These are the activations of a small network on made-up records, seen along a few directions, one row for each record.
Each row is followed by the record's values for the fields GETIV, VERO, LUTUF, GEDAL, KAZ, ZUFI, BEM.
Not every record has every field; a missing one is left out.
The largest differences between rows may come from other fields.
(in the rows, 500 means zero)
Strong random noise was added to every row along 3 fixed directions; ignore it. To show where, here is one row again and again, with new noise each time:
418, 505, 407, 570, 449, 451, 649, 411, 654, 516, 659, 474, 477, 386, 735, 562, 604, 600, 570
526, 645, 615, 582, 574, 593, 497, 582, 599, 457, 425, 343, 713, 533, 397, 491, 629, 512, 643
605, 595, 525, 569, 571, 390, 514, 504, 558, 488, 356, 524, 496, 517, 399, 451, 537, 315, 578
398, 625, 401, 632, 531, 298, 575, 390, 593, 512, 377, 631, 443, 469, 494, 539, 466, 475, 460
494, 463, 441, 534, 441, 502, 649, 446, 655, 511, 717, 416, 487, 379, 765, 537, 654, 566, 630

541, 466, 688, 558, 614, 664, 575, 569, 519, 434, 581, 372, 709, 494, 550, 414, 590, 561, 578
GETIV=deza VERO=bis LUTUF=tuno KAZ=suri ZUFI=kavos BEM=gom
602, 435, 601, 472, 561, 394, 587, 509, 427, 543, 330, 546, 519, 554, 342, 441, 404, 473, 412
GETIV=deza VERO=tarot LUTUF=tuno KAZ=biko ZUFI=kavos BEM=gom
730, 299, 600, 392, 376, 790, 364, 672, 408, 363, 774, 201, 546, 460, 669, 414, 735, 431, 784
GETIV=taref VERO=bis LUTUF=puvep GEDAL=zabup KAZ=nos ZUFI=linap BEM=gikem
618, 403, 590, 229, 454, 506, 613, 573, 482, 566, 567, 236, 427, 650, 380, 419, 473, 473, 515
GETIV=taref VERO=tarot LUTUF=puvep GEDAL=zabup KAZ=nos ZUFI=kavos BEM=gikem
536, 440, 536, 337, 548, 333, 349, 568, 292, 503, 284, 629, 411, 573, 326, 396, 365, 262, 456
GETIV=deza VERO=tarot LUTUF=vilum KAZ=biko ZUFI=linap BEM=gikem
536, 644, 615, 622, 606, 591, 552, 526, 573, 500, 229, 498, 663, 549, 399, 484, 476, 462, 445
GETIV=taref VERO=bis LUTUF=vilum KAZ=nos ZUFI=kavos BEM=gom
304, 577, 422, 531, 540, 169, 532, 372, 393, 617, 200, 692, 357, 597, 253, 544, 220, 532, 187
GETIV=deza VERO=tarot LUTUF=puvep GEDAL=zabup KAZ=biko ZUFI=linap BEM=gom
176, 646, 393, 542, 490, 494, 377, 530, 420, 462, 379, 554, 514, 549, 401, 621, 407, 731, 364
GETIV=taref VERO=tarot LUTUF=puvep GEDAL=luv KAZ=nos ZUFI=linap BEM=gikem
255, 809, 265, 791, 534, 390, 629, 271, 695, 475, 359, 668, 466, 443, 513, 741, 421, 629, 439
GETIV=taref VERO=bis LUTUF=puvep GEDAL=luv KAZ=suri ZUFI=kavos BEM=gom
775, 567, 513, 269, 554, 369, 317, 653, 412, 534, 394, 506, 407, 776, 217, 378, 461, 129, 605
GETIV=deza VERO=bis LUTUF=vilum KAZ=suri ZUFI=kavos BEM=gikem
736, 124, 387, 351, 424, 280, 663, 433, 478, 541, 790, 705, 77, 405, 798, 436, 490, 222, 535
GETIV=deza VERO=tarot LUTUF=tuno KAZ=suri ZUFI=kavos BEM=gom
492, 542, 378, 561, 494, 429, 770, 405, 595, 598, 547, 600, 345, 475, 595, 496, 417, 533, 479
GETIV=taref VERO=bis LUTUF=tuno KAZ=suri ZUFI=kavos BEM=gikem
713, 687, 457, 667, 554, 313, 729, 392, 599, 579, 178, 706, 401, 587, 222, 416, 415, 179, 498
GETIV=taref VERO=bis LUTUF=puvep GEDAL=baf KAZ=suri ZUFI=kavos BEM=gom
392, 424, 439, 494, 449, 470, 451, 452, 463, 518, 596, 547, 435, 426, 823, 539, 553, 540, 452
GETIV=deza VERO=bis LUTUF=vilum ZUFI=kavos BEM=gom
493, 742, 620, 640, 578, 645, 196, 605, 466, 445, 251, 495, 742, 574, 183, 493, 589, 447, 620
GETIV=deza VERO=bis LUTUF=vilum KAZ=suri ZUFI=linap BEM=gom
790, 366, 761, 428, 477, 840, 478, 671, 494, 391, 660, 168, 687, 458, 517, 348, 699, 496, 715
GETIV=taref VERO=bis LUTUF=puvep GEDAL=zabup KAZ=nos ZUFI=linap BEM=gikem
488, 406, 458, 569, 513, 459, 425, 473, 413, 492, 490, 674, 439, 398, 545, 404, 413, 383, 360
GETIV=deza VERO=bis LUTUF=vilum ZUFI=linap BEM=gikem
788, 427, 441, 411, 400, 605, 609, 491, 626, 549, 729, 492, 331, 401, 669, 444, 643, 310, 726
GETIV=taref VERO=bis LUTUF=vilum KAZ=suri ZUFI=linap BEM=gikem
163, 617, 522, 508, 556, 508, 376, 529, 445, 449, 451, 371, 716, 627, 383, 573, 355, 752, 317
GETIV=deza VERO=bis LUTUF=puvep ZUFI=kavos BEM=gikem
710, 371, 529, 588, 543, 256, 662, 448, 500, 457, 347, 710, 288, 296, 566, 319, 375, 165, 439
GETIV=taref VERO=bis LUTUF=puvep GEDAL=baf KAZ=nos ZUFI=kavos BEM=gikem
429, 444, 675, 614, 649, 657, 453, 575, 381, 468, 449, 370, 736, 396, 546, 399, 462, 620, 469
GETIV=deza VERO=bis LUTUF=tuno ZUFI=kavos BEM=gikem
800, 602, 449, 527, 514, 433, 454, 421, 584, 452, 437, 618, 314, 506, 405, 502, 552, 225, 624
GETIV=taref VERO=bis LUTUF=tuno KAZ=suri ZUFI=linap BEM=gom
474, 346, 448, 325, 469, 403, 423, 537, 366, 505, 511, 576, 371, 472, 576, 455, 464, 416, 503
GETIV=deza VERO=tarot LUTUF=vilum KAZ=biko ZUFI=linap BEM=gikem
303, 382, 448, 649, 476, 457, 356, 484, 371, 406, 498, 679, 468, 309, 683, 451, 479, 646, 403
GETIV=deza VERO=bis LUTUF=tuno ZUFI=linap BEM=gikem
599, 387, 471, 458, 449, 549, 482, 537, 516, 503, 623, 438, 432, 483, 586, 544, 628, 456, 694
GETIV=deza VERO=tarot LUTUF=puvep GEDAL=luv KAZ=suri ZUFI=linap BEM=gom
308, 502, 486, 627, 595, 516, 464, 492, 421, 449, 465, 545, 636, 418, 575, 462, 472, 595, 357
GETIV=deza VERO=bis LUTUF=vilum ZUFI=kavos BEM=gikem
468, 613, 577, 402, 481, 749, 358, 671, 438, 470, 504, 325, 713, 572, 381, 546, 590, 591, 588
GETIV=taref VERO=tarot LUTUF=vilum KAZ=nos ZUFI=linap BEM=gikem
360, 428, 450, 521, 517, 295, 539, 428, 466, 503, 439, 663, 427, 433, 553, 561, 338, 598, 331
GETIV=deza VERO=tarot LUTUF=tuno KAZ=biko ZUFI=kavos BEM=gom
539, 392, 513, 226, 483, 297, 666, 479, 458, 656, 580, 466, 255, 693, 381, 393, 324, 474, 369
GETIV=deza VERO=tarot LUTUF=puvep GEDAL=zabup KAZ=suri ZUFI=kavos BEM=gikem
540, 529, 366, 445, 440, 362, 281, 493, 408, 491, 497, 598, 431, 532, 485, 509, 466, 393, 462
GETIV=deza VERO=bis LUTUF=vilum ZUFI=linap BEM=gikem
747, 556, 461, 532, 482, 569, 483, 550, 539, 434, 568, 460, 473, 531, 544, 517, 638, 340, 748
GETIV=taref VERO=bis LUTUF=tuno KAZ=suri ZUFI=kavos BEM=gom
573, 499, 425, 567, 455, 510, 452, 508, 455, 442, 451, 628, 479, 407, 528, 571, 543, 387, 547
GETIV=taref VERO=tarot LUTUF=vilum KAZ=nos ZUFI=linap BEM=gom
586, 332, 532, 492, 511, 444, 526, 497, 428, 484, 565, 611, 387, 435, 589, 464, 529, 370, 561
GETIV=deza VERO=tarot LUTUF=tuno KAZ=suri ZUFI=linap BEM=gom
333, 657, 438, 486, 469, 441, 560, 501, 667, 580, 546, 438, 541, 598, 389, 655, 488, 658, 447
GETIV=deza VERO=tarot LUTUF=puvep GEDAL=baf KAZ=suri ZUFI=kavos BEM=gom
247, 796, 567, 636, 590, 556, 112, 679, 433, 376, 134, 521, 778, 635, 68, 515, 463, 548, 386
GETIV=deza VERO=bis LUTUF=puvep GEDAL=baf ZUFI=linap BEM=gikem
293, 593, 380, 573, 450, 396, 403, 414, 520, 495, 367, 650, 547, 483, 458, 571, 385, 672, 392
GETIV=deza VERO=bis LUTUF=vilum ZUFI=linap BEM=gikem

Here are new rows. What are their fields?
658, 407, 564, 531, 574, 517, 560, 592, 516, 495, 368, 448, 537, 529, 382, 343, 447, 418, 509
GETIV=deza VERO=bis LUTUF=puvep GEDAL=luv ZUFI=kavos BEM=gikem
493, 672, 498, 586, 493, 587, 349, 509, 599, 506, 492, 490, 604, 512, 395, 584, 560, 549, 589
GETIV=deza VERO=bis LUTUF=vilum KAZ=suri ZUFI=linap BEM=gom
423, 505, 443, 485, 514, 358, 506, 510, 526, 504, 523, 464, 480, 459, 560, 499, 433, 538, 397
GETIV=deza VERO=bis LUTUF=puvep GEDAL=baf ZUFI=kavos BEM=gikem
241, 490, 586, 610, 573, 591, 215, 577, 314, 372, 450, 545, 648, 469, 452, 465, 411, 671, 329
GETIV=deza VERO=bis LUTUF=tuno ZUFI=linap BEM=gikem
684, 447, 640, 470, 450, 708, 511, 560, 583, 529, 753, 304, 604, 471, 579, 456, 670, 572, 680
GETIV=deza VERO=bis LUTUF=tuno KAZ=suri ZUFI=linap BEM=gom
270, 670, 453, 607, 532, 303, 579, 401, 509, 591, 283, 695, 518, 602, 289, 602, 324, 694, 319
GETIV=deza VERO=tarot LUTUF=tuno KAZ=suri ZUFI=kavos BEM=gom
427, 631, 461, 492, 542, 492, 549, 461, 645, 557, 480, 483, 554, 606, 350, 631, 481, 606, 467
GETIV=deza VERO=tarot LUTUF=vilum KAZ=suri ZUFI=kavos BEM=gom
324, 566, 494, 514, 556, 508, 410, 523, 445, 458, 478, 476, 662, 558, 465, 512, 442, 622, 366
GETIV=deza VERO=bis LUTUF=vilum ZUFI=kavos BEM=gikem
607, 763, 576, 787, 689, 451, 673, 379, 623, 510, 143, 676, 537, 478, 229, 479, 356, 339, 452
GETIV=taref VERO=bis LUTUF=tuno KAZ=suri ZUFI=kavos BEM=gom
635, 543, 546, 607, 608, 573, 535, 518, 447, 455, 396, 477, 578, 466, 465, 437, 472, 398, 506
GETIV=taref VERO=bis LUTUF=tuno KAZ=nos ZUFI=kavos BEM=gikem
637, 284, 380, 424, 356, 486, 405, 490, 471, 489, 726, 575, 354, 370, 748, 457, 546, 394, 583
GETIV=deza VERO=bis LUTUF=vilum ZUFI=linap BEM=gikem
469, 460, 347, 484, 407, 406, 209, 482, 371, 473, 545, 642, 380, 409, 633, 521, 518, 412, 518
GETIV=deza VERO=bis LUTUF=vilum ZUFI=linap BEM=gikem
468, 719, 629, 810, 623, 663, 843, 402, 727, 508, 366, 495, 738, 425, 407, 502, 515, 734, 464
GETIV=taref VERO=bis LUTUF=tuno KAZ=suri ZUFI=kavos BEM=gom
339, 623, 576, 668, 553, 620, 448, 595, 458, 397, 331, 512, 731, 476, 376, 586, 520, 722, 445
GETIV=taref VERO=tarot LUTUF=tuno KAZ=nos ZUFI=linap BEM=gom
463, 817, 557, 699, 531, 592, 382, 544, 638, 414, 338, 480, 647, 485, 282, 594, 587, 543, 579
GETIV=taref VERO=bis LUTUF=puvep GEDAL=baf KAZ=suri ZUFI=linap BEM=gom
437, 496, 441, 430, 454, 552, 653, 420, 676, 584, 730, 404, 521, 517, 594, 640, 558, 677, 520
GETIV=deza VERO=tarot LUTUF=vilum KAZ=suri ZUFI=kavos BEM=gom
473, 434, 438, 350, 435, 221, 417, 443, 377, 532, 430, 595, 212, 636, 392, 411, 352, 349, 448
GETIV=deza VERO=bis LUTUF=puvep GEDAL=zabup KAZ=suri ZUFI=linap BEM=gikem
554, 773, 473, 705, 610, 431, 328, 466, 479, 413, 53, 718, 556, 513, 141, 482, 416, 333, 405
GETIV=taref VERO=bis LUTUF=vilum KAZ=nos ZUFI=linap BEM=gikem
